These are the activations of a small neural network, seen along a few directions. Each row is one input.
Each table varies a few parts of the input and shows all the possible inputs, shuffled.
Descriptions start from the smaller parts, as in this example, which fits no table here: one of 3 separate values, together with either a single point or one of 9 places along a line or (one of 6 places along a line, together with one of 8 places around a ring).
Shared parts are said once, and a part with two or three values counts as separate values.

Other details of the inputs shift rows strongly along two fixed directions, in all tables alike. That doesn't count.

Table:
x1: [  0   0 -10 -20  11  -7  -2  -9  16   9 -12   0]
x2: [ 18   4 -22 -12  11 -21   2  -1  -6  10 -18  -1]
x3: [  1 -21   2 -18  -5   1   4 -20  -8   6   0  -3]
x4: [ 11  -9  -8 -16  -4 -10  -1 -12  -5  -5  -4  21]
x5: [  1  -4   4  -7   8  14  -5 -23 -12   8 -19  21]
x6: [ -4 -12  -7 -19   8  -5  -6  -9   6  14  -4 -17]
x7: [  8 -19   5 -14  47   5  -1  -3   8 -50 -30 -14]
x8: [-33  27   3  47  -8  23  18  21   4 -14  16  16]
x9: [-15  22 -14  47 -11  -8  28  35  -3  -5  19 -26]
x10: [  3 -16   1  -1   2   6 -18 -15 -28   6  -6   9]
x11: [ -2 -17  -1 -16  10  14 -17  -6  -8   6  12   5]
x12: [  6 -18  -3  -8   7   5 -16  -7 -19   3  11   9]
x13: [ 15   0 -19 -10  15 -16  -8  -5   4   2  -2   5]
x14: [-29  18   6  42 -17  -6  38  17   2  -2   9 -24]
x15: [ 10 -21 -11 -13  -1  -3 -11  -8  -9  -1  14   1]
x16: [-28  20   8  35 -24   4  44  13   9 -16   9   9]
x17: [-28  13   5  56 -14  16  14  22 -15 -11  22   1]
x18: [  4 -31  10 -11  42   7  -5  -1  -1 -45 -22 -32]
x19: [ -5  -5   2 -12   9  18 -14 -16  -1   8 -14  21]
x20: [  3 -19   2  -9   1   0 -10 -10 -24   5   1  10]
x21: [ -2 -14  -2  -7  11  20 -25 -11 -11   8   5   5]
x22: [ -3 -18   9 -14   3   9  -1 -18 -18  11  -4   4]
x23: [-19  20  -5  41 -20   0  30  24   7 -23  24  13]
x24: [ 12   6 -26 -18  19  -6  -5   2  11  10  -5  -6]
x25: [ 21   5 -27 -10  17 -15  -4   2   0   8  -7  -3]
x26: [-31  21  -5  36 -14   1  34  31   9   3   9 -31]
x27: [ 13   5 -15 -16  12 -11  10  -9   1  16 -22  -7]
x28: [ 11 -12 -16  -8  11 -14 -13  -5  -6   7   6 -13]
x29: [-27  24   5  53 -16   9  24  17 -12 -15   4  21]
x30: [  5 -12  -4 -14  -1 -16  -9 -13 -13   0   1  -5]
x31: [-39  22  12  35 -15  17  31  21   9 -11  11  16]
x32: [  2 -19  -9 -20   1   5 -11  -8   2   2  15  -2]
x33: [116  53 123   6 -69   1 -72  58  59   1 -20 -12]
x34: [-26  22   8  44 -18   2  31  22  -8 -17  11  22]
x35: [ -9 -17   5 -10   6  21 -18 -15 -11  13  -6   4]
x36: [  2  -4  -3 -17  13  12 -12  -7   2   1   4  23]
x37: [  8  -1  -8 -16   3 -18  -5 -14  -3  -5  -7  13]
x38: [ -1 -11  -7 -20   7  -2 -15 -10   4   1  13  -9]
x39: [ -1  -9  -4 -25  -1   4   0 -13  13   1  -4  14]
x40: [  7   1  -7 -15  10 -12   6 -16   5  10 -17   0]
x41: [  9  -4  -8  -1  12  10 -19 -12 -13   0  -4  25]
x42: [-10 -19   6 -19   5  14 -10 -11  -8  11   1   4]
x43: [-27  22  -3  34 -18   8  30  24  18 -20  25  10]
x44: [  1  -7   6 -16   7   8   2 -18  -8   5 -12  22]
x45: [ -5 -21  -1 -24  -4   6  -4 -12   2   6   4  -3]
x46: [ -5  -1  -4 -25   5  -4  -4 -14  14   1  -7   7]
x47: [  8  -6 -22 -16  15  -4 -10   2   1  14   3 -23]
x48: [  3   1 -10 -21  11  -4 -11 -10  14  -4   5   8]
x49: [  3   0  -1 -20   4  -9   4 -22   4   1 -11   7]
x50: [  7 -12  -9 -13   5 -11 -15 -10  -7  -1  11  -6]
x51: [107  43 122   5 -64   8 -74  63  61  16 -16 -39]
x52: [-34  17  12  37 -22  -2  37  12   1 -10  14 -17]
x53: [ -9 -13   0 -23   2  -2  -8 -14   4   6   1 -11]
x54: [  7 -21  -5 -14  -8  -9  -5 -12 -15   0   4   3]
x55: [  5   4 -18 -21  13  -6   2  -2  12  15 -17  -7]
x56: [  9 -12 -11  -9   5 -20  -7  -8 -11   8  -4 -12]
x57: [-20  29  -5  44 -14 -17  34  24   5 -13   6   0]
x58: [  9  -7 -12 -14   8  -9   6  -9  -9  20 -14 -25]
x59: [ -2 -16   8  -5   4  16  -9 -22 -21  13 -11   4]
x60: [  7   2 -17 -17  17  -8  -9  -5  15   4   0   2]
x61: [-24  22   2  45 -12   8  25  25  -3 -18  21  20]
x62: [-18  22  -9  46 -17 -14  34  32  -9  -3   8 -25]
Description of these inputs: one of 2 separate values, together with either a single point or (one of 5 places around a ring, together with one of 6 places along a line).
Changing only the choice among 2 separate values turns x53 into x46. The same change can be made to x32. Which row results?
Answer: x43
A walk changes only the place on the ring of 5. It starts at x28 and steps to x56. List the rest of the walk in order.
Answer: x14, x6, x51
Change only the choice among 2 separate values in x28. List by row number the other rows that result.
Answer: x13
Change only the choice among 2 separate values in x8. List by row number the other rows that result.
Answer: x21
A walk changes only the place on the line of 6. It starts at x59 and steps to x22. List the rest of the walk in order.
Answer: x3, x52, x14, x58

Table:
x63: [ -3   0   6  -2   1  -2  10   3   4  -7 -10  -4]
x64: [-10  -4  16   3  -7  13   1  -5  -9   3   0  11]
x65: [ 112  -42   39 -108   22   -6 -105  -32   12   24  -48   -2]
x66: [-2  8  4  2  1 -2  6 -1  3  7 -5 -4]
x67: [  1  -2   3   5   5  -5   1   7  -2 -12  -6  -5]
x68: [-5 -7 11  5 -4 17 -3 -2 -7 -3 10  8]
x69: [-4  1  0 -1 -6 -3  4  4  8  9  3  0]
x70: [-1  2  0  2 -6 -5  7  2  2 11 -2  0]
x71: [ 2  5 -1  3  4  3  2  2  5  0  6 -6]
x72: [ 1  5 -5  5  1 -3 -2 10 -6  4 -2 -4]
x73: [  5  -2   2   2   3  -1   8   5   0 -11  -5  -6]
x74: [-1  0 -5  4 -7 -1  0  3  7  5  3 -1]
x75: [ 2  2  2  7  6 -6  0  4 -2 -6 -3 -5]
x76: [ 0  7 -1  7  0 -1  2 -3  2  3 -5 -5]
x77: [-5  7 -1 -4 -2  2  3  7  6  7  0 -3]
x78: [ -4   4   2  -5 -10  -7   4   0   5   3   7   0]
x79: [ 4  2 -2 -1 -7 -5  3  2  1 -1 12 -3]
x80: [ 0  6 -5  4 -4  1  2  4 -1  5 -6 -4]
x81: [ 0 -1 -4  5 -2 -5 -4  8  2  3  7 -2]
x82: [-3  4  6  1  2 -3  8  0  3 -1 -6 -3]
x83: [ 4 -1 -4  3 -4 -1  3  6  4  4  8 -2]
x84: [-3  7 -1 -1 -3 -1  6  5  0  9 -6 -3]
x85: [ -1   3  -2   0 -11  -5   0  -2   4  -1   7  -2]
x86: [ 0 12  1  3 -2  7 -2 -1  6 -8  3 37]
x87: [ 5  5 -5  3  0  1  5  7 -3  5 -1 -5]
x88: [-10  -6  10   6  -8  17  -6  -5  -4  -3   5   9]
x89: [ 2  1 -4  6 -8 -4  3  1  1  7 -3 -1]
x90: [ -2   5   3  -2 -10  -9   7  -2  -1   5   2   0]
x91: [ -62  -70 -118  -62   84  -13   23  -80  -43   -5    0   19]
x92: [ -3  -6  12   7  -5  14   0  -3 -13  -1   4   9]
x93: [  1   4  -2   3 -12  -8   3  -3  -2   1   1  -1]
x94: [ -9  -7  11   7  -3  13 -10   0  -9  -4   9   9]
x95: [-1  5 -1  5  5 -1 -5  5  3 -1  4 -6]
x96: [-2  6 -2  4  1  2 -1 -1  8  0  1 -5]
x97: [ 0  2 -2  1 -6 -9 -3  4 -1 -2 11 -2]
x98: [-6 -1  6 -5  2  0  6  5 10 -9 -4 -4]
x99: [  3   3  -1   4  -7 -12   0   3  -7   0   5  -2]
x100: [ 3  1  2  2  5  1  3  3  6 -7  4 -6]
x101: [-13  -5  15   1  -7  16  -2  -3  -3   1   5  11]
x102: [ 1  6  0  8  5 -4 -2  3 -3  1 -1 -6]
x103: [-2  2  1  3  2  1  0  0  8 -7 -1 -5]
x104: [ 6  3 -2  2 -8 -8  6  0 -5  1  6 -3]
x105: [  2  -3   2   0   4   2   5   6   6 -13   0  -6]
x106: [ 6  0 -4  6 -4 -4  6  5 -2  6  2 -2]
x107: [-5  3  5 -2  3 -1  5  1  9 -3 -1 -4]
x108: [ -8  -5  11   8  -9  14  -3  -7 -10  -1  -1  10]
x109: [-1  5 -5  2  2  0 -5 11  0  2  3 -5]
x110: [ 3 13  1  6 -3  4  1 -2  0 -5 -3 38]
x111: [ 5  2  2  5  5 -2  6  2  0 -5 -2 -6]
x112: [-5  7  3 -1  2  1  3  0  9  4  1 -4]
x113: [-2  5 -6  1 -3  4 -1  5  5  3 -1 -4]
x114: [-1  1  1  4  6 -3 -3  5  4 -8  3 -6]
x115: [ 5  6 -1  6  4  0  5  1 -1  2  0 -6]
x116: [ -6  -6  12  10  -3  10  -7  -1 -15  -2   3  10]
x117: [ 2  4 -5  0  0  4  1  9  3  2  4 -5]
x118: [ 0  3  2  6  1 -2  4 -2  3 -4 -7 -5]
x119: [ 3  0 -3  8 -3 -8 -1  7 -4  5  1 -2]
x120: [  0  -1   2   3   0  -1   5   1   3 -11 -10  -5]
Changing only one part turns x102 into x95. The same change can be made to x99. Which row results?
Answer: x97
Changing only one part turns x106 into x83. The same change can be made to x70. Which row results?
Answer: x69
Describe the family of inputs behind these rows.
Answer: one of 2 separate values, together with either a single point or (one of 4 places along a line, together with either a single point or one of 6 places along a line)
A walk changes only the place on the line of 4. It starts at x102 and steps to x115. List the rest of the walk in order.
Answer: x76, x66
A walk changes only the place on the line of 4. It starts at x90 and steps to x93. List the rest of the walk in order.
Answer: x104, x99
A walk changes only the place on the line of 6. It starts at x79 and steps to x83. List the rest of the walk in order.
Answer: x117, x71, x100, x105

Table:
x121: [  2 -11  -6 -14   8   1  -7  -8  -3   7  -2  -5]
x122: [ 88  25  93 -12 -50   6 -59  36  38  17 -22 -16]
x123: [-7 13 -1 18 -6  0 12 12  5 -6  5  3]
x124: [  3  -9  -6 -14  13   0  -9  -8   0  -1  -3  -2]
x125: [  4  -8  -8 -14   5  -5  -9  -8  -3   5   1   2]
x126: [  2 -10  -5 -16  11   2  -5  -8   0   2  -5  -3]
x127: [  7 -10  -7 -13  10  -2  -6  -8  -2  -3  -4   2]
x128: [  2  -9  -4 -13  12   0  -5 -10  -2   2  -9  -2]
x129: [-11  13   3  17  -8   0  14   8   5  -3   1   0]
x130: [-9 10  2 18 -9 -3 12 11 -2 -3  5 -1]
x131: [  5  -5 -10 -13   5  -4  -9  -9  -2   8   1   4]
x132: [  3 -10  -5 -12   8  -1  -7 -10  -6   6  -6  -4]
x133: [  3 -11  -4 -16   9   0  -4 -10   0   1  -3  -2]
x134: [  4 -10  -7 -12  10  -1 -10  -8  -4   4   0  -3]
x135: [-12   9   3  13  -8   1  14  11   7  -5   5  -2]
x136: [-11   8   6  17  -6   1  14   8   3  -9   2  -5]
x137: [ -4 -15   4 -10   1  15 -13 -18 -16   3   3  23]
x138: [  4 -11  -5 -15   5  -1  -5 -10  -3   6  -1  -3]
x139: [-8  7  4 20 -8 -1 13 10 -2 -6  5 -5]
x140: [  7 -10  -8 -11  10  -1 -10  -6  -6   3  -3  -1]
x141: [ -8   8   5  18  -4   0  14  10   1 -10   3  -3]
x142: [  7  -4  -8 -13   9  -3  -4 -10  -2   4  -7   7]
x143: [-10  13   1  18 -11  -1  13   8   1   2   4  -1]
x144: [-7 13 -2 19 -9 -1 10 12  1 -1  8  1]
x145: [  6  -7  -9 -14   9  -4  -6  -7  -2   0  -4   5]
x146: [-10  13   0  16  -6   0  11  10   7  -5   8   1]
x147: [  3  -7  -5 -15   7  -4  -4 -11  -1   3  -8   3]
x148: [-11  10   3  17 -11  -2  13   9   1  -1   4  -3]
x149: [-9  8  3 20 -5  1 11 12 -2 -4  4 -6]
x150: [-19   3  16  20 -11  19   6   3  -5 -10   8  20]
x151: [  4  -6  -9 -15   4  -2  -5 -10  -1  11  -1   2]
x152: [-11   7   5  18  -9   0  13   8   0  -4   5  -7]
x153: [-7  7  1 19 -8  0 10 12 -1 -7  8 -4]
x154: [-11  12   2  14  -8   3  14  10   8  -2   5   0]
x155: [  6  -7  -6 -14   9  -4  -4  -9  -3   1  -7   5]
x156: [  5  -9  -5 -12  13  -1  -6  -8  -4   0  -8   0]
x157: [  7  -5  -9 -11   6  -4  -5 -10  -6   9  -4   5]
x158: [-8 10 -1 18 -9 -2 10 13  0 -4  8  0]
x159: [-10   7   2  18  -8   0   9  10   2  -6  11  -6]
x160: [  6  -9  -7 -12  13   0  -8  -6  -2  -2  -5   0]
x161: [  3  -7  -7 -15   8  -4  -8  -9   1   0  -1   3]
x162: [  4 -10  -6 -14  10  -2  -7 -10   0  -2  -1   0]
Changing only one part turns x137 into x150. The same change can be made to x149. Which row results?
Answer: x156
Changing only one part turns x154 into x151. The same change can be made to x135. Which row results?
Answer: x122
Describe the family of inputs behind these rows.
Answer: one of 2 separate values, together with either a single point or (one of 4 places along a line, together with one of 5 places around a ring)

Table:
x163: [-53  54 -20  91 -30 -13  61  35 -15  -7  21  16]
x164: [-58  23  27  86 -43   6  61  32 -13 -19  26 -34]
x165: [ 37   8  46 -16 -43  -5 -18 -12   7  35 -14  -7]
x166: [  3   1  26   2  -7 -10   7  22  24 -30  -4 -27]
x167: [-31  -3  11  31 -20  -2  25  13   4 -29  33 -24]
x168: [-109    7 -118   42   49   -6   65  -16  -32   -1   40   27]
x169: [-74  39  35  83 -16  56  45  35  12 -41  18  31]
x170: [-58 -14 -77  29  40 -20  34  -8 -32 -38  33  11]
x171: [ 43  14  49 -29 -29  -9 -15   4  23  28 -42 -10]
x172: [ 94 -22  38 -69 -25  -4 -78 -25 -12  58 -28  18]
x173: [-61 -39 -92 -57  51 -29  39 -56 -10  -4   4  19]
x174: [ 32 -33 -63 -87  55 -30 -18 -55   2   5 -19  26]
x175: [ 31 -16  53 -27   1  31 -36 -32 -12  -3 -41  48]
x176: [  0 -85 -74 -72  57  -9 -26 -76 -74  26  -7  13]
x177: [-108  -24  -60   23   41   21   64  -38  -28  -55   27   63]
x178: [ 8 31 -6  9  5  6 11 19 30  9 -8 -3]
x179: [ 26 -22  18 -50  25   9 -35  -6  17  10 -30 -34]
x180: [ 97   9  37 -53  -7 -14 -45 -10  18  32 -54   4]
x181: [  0 -69 -89 -91  47 -18 -26 -74 -38  25  16  43]
x182: [-14  54  40  74 -64  26  15  68  23  11  35  -4]
x183: [-36  36  53  77 -44  25  25  54  21 -13  31 -46]
x184: [ 15  -6  21  18 -25   3 -14  28  -6 -19  29  -6]
x185: [ 43  24  44  38 -22  -7 -24  32  -9  -1 -15 -10]
x186: [ 10  32  -6  22 -18 -20  -3  19  12 -10  17  25]
x187: [-36  32  -8  66  11  11  45  45  15 -30  11 -30]
x188: [ -1  14  26  -6 -26  14 -10   3  24  29   9 -13]
x189: [ 94  10  58 -22  -9 -11 -49  26  38 -21 -26 -21]
x190: [-55 -35 -60   9  34  16  15 -11 -38   3  35  -5]
x191: [100  -8  46 -41   8 -10 -53  -4   6  11 -54 -20]
x192: [ 72  27  65  16 -17  13 -66  45  24   7 -13 -22]
x193: [-12 -75 -67 -87  73 -21  -4 -79 -44  14 -38  -8]
x194: [-41  25  -4  15  -6   8  35  20  30   7   0 -15]
x195: [ 41  10  51 -24 -45  -7 -28   3  34  11   7  -3]
Describe the family of inputs behind these rows.
Answer: one of 3 separate values, together with either a single point or (one of 2 separate values, together with one of 5 places around a ring)
Change only the place on the ring of 5 in x167. List by row number the other rows that result.
Answer: x166, x170, x184, x189
Change only the choice among 2 separate values in x171. List by row number the other rows that result.
Answer: x193
Change only the choice among 2 separate values in x165. List by row number the other rows that result.
Answer: x164
